These are the activations of a small neural network, seen along a few directions. Each row is one input.
Each table varies a few parts of the input and shows all the possible inputs, shuffled.
A made-up example of a description, with smaller parts first: line(6) and (point or ring(11) or (values(3) and ring(5))).
Shared parts are said once, and a part with two or three values counts as separate values.
In the rows, zero is written as 100.

Other details of the inputs vary at random and push rows far along two fixed directions, the same in every table; ignore that.

Rows:
x1: 118	55	80	85	94	100	137	117	96	92	98	78
x2: 105	66	99	96	91	101	127	97	120	93	87	88
x3: 76	126	129	115	121	90	64	102	85	111	109	124
x4: 128	63	66	90	96	109	151	109	104	66	71	65
x5: 84	107	112	108	100	101	72	93	118	106	109	129
x6: 88	113	117	98	73	114	90	76	130	108	87	114
x7: 93	109	90	110	103	104	88	92	122	91	88	112
x8: 122	89	88	105	68	114	154	103	135	90	79	66
x9: 93	118	115	91	85	105	89	94	97	114	117	98
x10: 126	103	102	117	96	100	136	84	135	71	49	77
x11: 46	131	156	127	91	111	55	46	137	120	72	129
x12: 103	93	75	84	108	98	91	123	78	106	127	111
x13: 77	114	146	138	87	98	99	66	168	92	58	108
x14: 74	101	112	101	125	100	61	105	68	110	119	123
x15: 111	98	90	123	81	104	143	94	145	74	68	83
x16: 77	136	134	120	125	92	57	89	89	104	99	127
x17: 112	89	83	80	127	100	90	109	58	92	112	95
x18: 100	92	97	75	108	93	77	113	77	115	142	122
x19: 125	93	64	84	111	99	104	106	93	93	105	90
x20: 97	118	102	119	103	99	101	92	115	88	92	104
x21: 131	61	57	86	78	105	156	122	122	80	87	75
x22: 104	103	107	119	96	99	122	98	124	81	66	89
x23: 104	94	72	85	111	99	90	119	79	102	122	108
x24: 72	102	126	119	93	114	93	73	125	113	75	107
x25: 111	110	90	108	106	96	109	97	101	88	99	97
x26: 120	83	88	84	94	92	125	116	94	97	125	90
x27: 90	90	92	82	129	98	72	120	43	107	131	112
x28: 78	125	137	149	82	105	97	63	176	83	62	114
x29: 134	93	69	95	102	95	137	105	96	80	98	76
x30: 79	117	138	143	73	112	121	65	178	95	37	88
x31: 57	114	137	122	121	103	46	81	100	111	102	135
x32: 76	119	135	113	116	88	62	98	92	116	115	124
x33: 128	108	80	89	121	89	99	103	69	97	121	94
x34: 95	88	97	83	88	103	96	101	69	125	109	93
x35: 75	122	132	115	119	90	63	99	89	113	110	124
x36: 125	96	87	90	113	92	120	116	75	90	99	85
x37: 110	106	94	85	81	101	97	114	72	117	126	85
x38: 128	75	78	84	62	98	157	116	103	101	80	47
x39: 94	91	90	81	131	98	72	119	42	103	130	110
x40: 101	106	92	89	118	88	84	122	58	111	146	111
x41: 96	109	101	80	87	106	67	105	70	129	129	118
x42: 111	99	70	83	118	97	86	112	77	101	122	105
x43: 116	83	89	77	75	97	144	111	99	106	93	61
x44: 107	93	87	77	94	109	97	115	79	121	127	108
Each input here is: line(4) and line(11).
The inputs of x21 and x40 match in every part but the line(4) part. If x42 is changed in the same way as x21 into x40, which row does it become?
Answer: x29
The inputs of x23 and x22 match in every part but the line(4) part. If x41 is changed in the same way as x23 into x22, which row does it become?
Answer: x38
Which other rows does x17 become when the line(11) part takes its other values? List them by row number.
Answer: x1, x2, x4, x11, x14, x24, x27, x31, x34, x39

Rows:
x45: 79	131	129	119	59	111	90	67	154	118	81	106
x46: 113	95	110	73	82	92	118	116	62	128	116	74
x47: 115	113	95	105	137	83	100	120	60	86	104	91
x48: 87	129	110	108	152	84	46	104	56	103	135	136
x49: 99	103	86	93	142	92	67	111	71	90	127	128
x50: 109	101	102	145	99	105	143	74	168	50	27	77
x51: 126	64	80	62	69	101	152	125	74	116	115	59
x52: 125	39	54	61	57	115	161	127	98	104	103	67
x53: 132	46	57	58	56	109	166	133	102	107	110	64
x54: 80	102	130	125	51	116	115	68	176	104	59	97
x55: 56	129	134	155	125	113	44	47	163	77	53	148
x56: 86	122	106	104	150	86	41	103	60	100	136	138
x57: 92	105	121	77	93	94	89	107	57	136	130	93
x58: 82	115	99	99	150	94	35	100	66	99	130	144
x59: 115	104	99	137	105	99	142	87	144	55	39	73
x60: 55	113	139	132	59	122	79	58	177	109	59	122
x61: 145	50	60	56	57	101	178	135	88	110	111	48
x62: 103	138	90	88	157	84	36	119	26	108	164	135
The inputs of x45 and x62 match in every part but one. If x60 is changed in the same way as x45 into x62, which row does it become?
Answer: x58
What is each input in this table made of?
Answer: values(2) and (point or line(8))
A walk changes only the line(8) part. It starts at x55 and steps to x58. List the rest of the walk in order.
Answer: x49, x56, x48, x50, x59, x47

Rows:
x63: 80	146	147	155	100	102	90	55	166	80	45	107
x64: 124	96	96	113	97	96	141	98	115	78	73	71
x65: 77	113	120	89	99	97	63	98	73	137	135	118
x66: 69	105	133	89	105	98	61	105	71	138	127	121
x67: 117	68	89	84	65	106	148	111	107	103	91	70
x68: 91	97	86	82	130	98	61	113	60	110	143	132
x69: 111	63	75	95	96	108	125	100	121	78	73	91
x70: 92	110	83	92	123	95	57	115	74	108	142	132
x71: 86	125	124	105	133	89	62	102	54	111	122	113
x72: 153	88	58	67	107	81	146	140	55	91	122	64
x73: 117	83	85	86	63	106	142	104	120	101	92	70
x74: 124	72	61	93	94	109	136	112	122	76	92	89
x75: 54	143	162	167	101	106	75	46	167	81	26	112
x76: 89	126	110	86	94	101	62	100	72	134	136	119
x77: 115	66	71	96	93	109	131	102	124	75	79	91
What is each input in this table made of?
Answer: values(3) and line(5)
Which other rows does x64 become when the values(3) part takes its other values? List them by row number.
Answer: x65, x68
Which other rows does x73 become when the line(5) part takes its other values? List them by row number.
Answer: x65, x66, x67, x76

Rows:
x78: 104	63	84	110	70	120	150	86	157	83	44	76
x79: 101	88	93	105	80	113	115	87	142	89	81	104
x80: 112	89	90	76	137	91	90	129	40	101	122	96
x81: 91	82	89	66	119	97	75	114	56	122	144	119
x82: 68	163	145	126	99	99	41	75	119	130	101	135
x83: 127	81	81	112	98	94	148	95	128	63	61	75
x84: 118	84	91	92	121	92	113	113	78	86	93	88
x85: 116	85	84	70	139	88	92	135	29	103	129	94
x86: 105	120	93	135	105	102	114	84	142	66	72	97
x87: 112	86	98	72	98	98	112	121	50	120	132	80
x88: 50	175	141	156	133	104	21	58	129	96	95	153
x89: 116	99	89	117	111	97	119	93	117	74	79	91
x90: 103	69	71	59	118	101	88	132	36	128	146	104
x91: 81	129	117	132	77	120	75	68	165	88	69	130
x92: 107	94	85	83	124	94	100	124	57	91	102	88
x93: 53	174	138	152	135	104	22	64	123	98	101	152
x94: 91	131	127	105	95	95	77	89	103	122	113	110
x95: 113	82	101	90	78	104	137	103	98	102	92	68
x96: 58	165	136	147	138	95	24	66	114	96	107	149
x97: 112	80	100	96	73	109	142	103	102	101	83	63
x98: 99	69	69	81	93	106	108	115	77	110	103	92
x99: 118	88	101	105	61	103	155	87	144	87	63	64
x100: 93	117	110	106	136	86	66	96	72	97	115	121
x101: 112	91	94	88	133	85	93	112	59	95	115	102
x102: 109	90	85	88	116	95	110	118	73	84	87	82
x103: 110	70	82	99	71	111	142	87	152	79	65	86
x104: 94	120	119	97	96	94	82	94	90	124	118	104
x105: 106	90	90	75	90	99	107	125	40	122	126	79
x106: 105	89	87	64	99	93	96	132	17	131	145	84
x107: 99	76	94	57	106	82	117	164	17	133	175	97
x108: 87	117	110	118	83	111	75	78	146	89	86	124
x109: 104	100	108	92	84	93	113	96	98	109	103	85
x110: 85	131	117	116	142	91	49	91	76	102	121	131
x111: 89	126	124	94	105	93	67	98	76	131	131	113
x112: 103	97	104	67	108	90	91	119	39	129	149	95
x113: 112	82	97	84	84	106	128	114	73	111	106	70
x114: 91	97	100	102	91	110	91	86	125	99	97	117
x115: 109	87	87	98	80	110	114	94	132	87	93	102
x116: 101	119	102	125	120	96	91	87	113	81	94	108
x117: 103	79	88	96	82	108	121	91	132	88	83	98
x118: 119	84	95	106	108	99	131	102	112	73	66	81
x119: 111	88	102	80	89	95	121	108	78	112	115	79
x120: 85	134	117	130	131	93	60	80	103	91	106	126
x121: 114	74	99	121	105	88	139	124	116	78	72	95
x122: 99	70	90	101	83	114	129	90	137	92	69	89
x123: 125	104	93	107	61	100	151	97	151	91	64	68
x124: 95	48	82	83	97	92	111	137	94	107	132	91
x125: 100	69	75	97	79	112	125	101	115	97	73	85
x126: 94	80	90	77	107	102	92	106	83	112	122	112
x127: 111	61	80	95	78	115	146	97	136	87	67	79
x128: 77	129	118	115	97	108	50	81	124	101	106	140
x129: 107	97	97	82	142	83	77	117	42	103	131	111
x130: 110	121	103	110	70	101	119	93	139	105	75	87
x131: 94	132	121	115	80	94	95	84	134	109	85	101
x132: 128	92	91	97	64	98	154	99	135	95	78	64
x133: 78	120	118	109	101	108	55	83	116	107	115	138
x134: 86	123	108	121	81	117	75	77	148	92	81	127
What is each input in this table made of?
Answer: values(3) and (point or (values(2) and line(9)))
The inputs of x85 and x78 match in every part but the values(3) part. If x92 is changed in the same way as x85 into x78, which row does it become?
Answer: x125
